1.39	0.04	1.64	-2.03
1.29	0.06	1.56	-2.03
5.50	0.43	6.26	-5.75
-> 0.04

1.85	-2.16	-1.59	-6.90
0.75	0.44	0.31	-1.42
3.52	2.61	0.95	-2.34
-> -2.16

2.21	4.99	-0.89	-3.98
0.50	-3.32	-5.10	3.03
-0.02	0.07	0.00	0.15
-> 4.99

3.94	5.53	-2.21	0.40
4.03	5.46	-2.46	1.25
4.17	5.64	-1.65	-0.32
-> 5.53

1.06	-0.40	0.16	1.11
-4.47	1.69	-4.40	-5.59
1.22	3.89	-4.09	-1.94
-> -0.40

0.60	-6.08	0.05	0.14
0.22	-4.09	0.58	-0.03
0.40	-5.85	-0.88	0.05
-> -6.08

4.89	3.99	2.84	2.53
3.57	2.58	3.25	3.51
4.56	3.35	4.34	2.40
-> 3.99
---
[[ -6.3   7.3 -19.2 -11.1  -4.9   6.2  -3.7 -24.3  22.0 -28.2  -2.8   3.3
  -13.0  -5.1]
 [ 22.4   0.8  17.6  -5.6 -20.4 -13.8   1.0   1.5 -16.9   4.3 -14.9 -17.1
  -11.9  -6.2]
 [ -0.7  -4.9  -6.5  -4.1  11.0  -4.0  16.0  17.1   3.6   2.4   1.2   2.6
   10.1   2.8]
 [ 20.5   2.8   5.8  -4.3  -0.4 -15.0   0.8   2.9 -16.0   2.6  -2.4  -0.2
  -10.4  -3.0]
 [ 14.2   8.8 -25.3  -6.0  -2.5  11.7  -1.1 -29.1  22.7 -30.5  -1.0  -5.9
   -9.5  -0.9]
 [-10.4 -16.5   9.4 -11.6 -20.2 -18.7   6.1 -11.8  -6.5   4.4  18.7  -1.6
   10.4  11.2]
 [  7.3 -11.4   5.1  -3.0   3.4 -20.1   8.5   3.8   8.3   2.9  12.3 -12.3
   -3.0  10.0]
 [-12.0  -6.9 -11.5   4.6   3.4  11.9  13.6  24.1   2.4   3.2 -10.2   5.2
   17.7  -5.9]] yields 11.2

[[  1.178  -0.953   9.442  15.291   8.036  -2.960  -3.193  13.834  -2.278
   -2.470]
 [ -4.554   9.017   7.283   6.008  -6.354  13.368  16.754  -0.820  11.876
   -1.753]
 [  6.399  -2.554  -0.264  -7.540  15.185  14.390  -1.539  14.374   2.056
    1.494]
 [ -5.134  -5.832  -1.458  -2.427  -7.586  -6.968   3.881   2.797   9.620
   -0.941]
 [ 11.438  -2.870  -4.807   9.357  17.445 -13.852  18.588  10.144  11.471
    8.520]
 [  3.053  -4.449  -1.716   7.156   0.110 -13.326   1.898   2.664   4.271
    7.405]
 [ -2.865  -7.554   3.757 -19.107  -8.611   3.964  -3.885   7.467   6.944
   -3.732]
 [ -0.719  -1.866  -0.293   0.829  -2.936  -7.915  15.086   3.835  11.585
    0.490]
 [  7.718  -1.043   2.642 -16.658  -6.616 -13.181  11.408  -0.618  14.385
    5.219]
 [ -3.477   5.707   5.989  -2.507  -4.101   9.257  16.672   2.165  12.954
   -3.115]
 [ -4.584   4.546   5.998  10.704  -4.131   5.713  13.110   3.044   5.965
   -1.049]] yields 5.219

[[  48.2  -48.7  -72.5  -18.2  150.8  -70.2]
 [ -63.8  -54.8   -5.6   -8.1 -181.5  -10.4]
 [ -76.4  -48.3  -12.8   55.5 -202.9  -15.4]
 [ -22.9  -32.4 -148.6  -53.5 -185.3 -158.9]
 [ -63.2  -44.2   74.9   28.0   56.0   83.3]
 [  -8.9  -42.3   10.5 -137.5  138.4   19.1]] yields -158.9

[[ 0.130  0.087 -0.108  0.080  0.085 -0.182 -0.109]
 [-0.101  0.006  0.050 -0.049 -0.131  0.232  0.217]
 [ 0.066  0.112 -0.147  0.075 -0.001 -0.169 -0.065]
 [-0.152  0.180  0.142 -0.062 -0.067  0.245  0.128]
 [ 0.059  0.125 -0.116  0.092 -0.040 -0.130 -0.075]
 [-0.092  0.009  0.146  0.021 -0.086  0.216  0.138]
 [ 0.050  0.197 -0.129  0.049 -0.075 -0.134 -0.088]
 [-0.102  0.037  0.122 -0.021 -0.083  0.191  0.174]
 [-0.046  0.086 -0.148  0.122 -0.063 -0.012 -0.104]] yields -0.088

[[-0.181  0.069 -0.095 -0.033  0.032 -0.051 -0.121  0.171  0.090  0.054
  -0.138 -0.107]
 [ 0.052  0.101 -0.035 -0.009 -0.079  0.014 -0.142 -0.133 -0.098 -0.051
  -0.028 -0.068]
 [ 0.119 -0.119 -0.201  0.010 -0.010 -0.028 -0.056  0.078 -0.141 -0.094
   0.024 -0.121]
 [-0.193 -0.092 -0.025  0.218  0.096  0.232  0.103  0.038 -0.102 -0.057
  -0.024 -0.196]
 [-0.181  0.028 -0.012  0.111  0.133  0.104  0.052 -0.015 -0.203  0.054
  -0.074 -0.016]
 [-0.040 -0.009  0.056  0.048 -0.121 -0.031 -0.135  0.034 -0.010 -0.092
  -0.036 -0.032]
 [-0.092 -0.166 -0.168  0.021  0.070  0.007 -0.039  0.090 -0.070 -0.004
   0.141  0.122]
 [-0.103  0.027  0.064  0.069  0.055 -0.129  0.110 -0.180 -0.234 -0.084
   0.036 -0.105]] yields -0.032

[[ -13.62 -177.94  -89.59  -64.84  -77.87  -50.13  250.94 -267.74 -108.05
   -42.75 -105.98 -223.10 -179.87   74.53  -89.71]
 [-190.40 -185.84   82.02  -58.21  -55.08 -126.98  -68.83  214.17   61.65
  -113.90   82.79   47.75   -8.60  -50.40  -93.29]
 [ -16.51  -73.26   21.86  -68.41  157.28 -165.69  -12.71  137.26 -174.03
    -6.18  -28.95    5.21 -135.26  100.26 -125.80]
 [-178.27   12.93 -160.56  -18.91 -141.41 -125.26 -192.99  -18.60   70.01
  -139.73 -175.76 -219.84  199.88 -167.96 -189.41]
 [ -30.46   10.04 -124.65 -158.13 -192.54    3.60 -171.11 -261.19 -194.50
   -50.45  -75.50   84.04 -230.37 -230.51   30.77]
 [-132.96   23.66 -184.51  -16.30 -110.67  -78.90 -299.38  -60.90    5.85
  -129.86 -167.43 -235.29  148.64 -127.29 -122.08]
 [-199.38 -148.87   80.37  -52.47 -113.26 -141.30  -71.35  155.13  125.06
  -139.98  -35.81    9.73   62.78 -168.49 -126.25]] yields 30.77
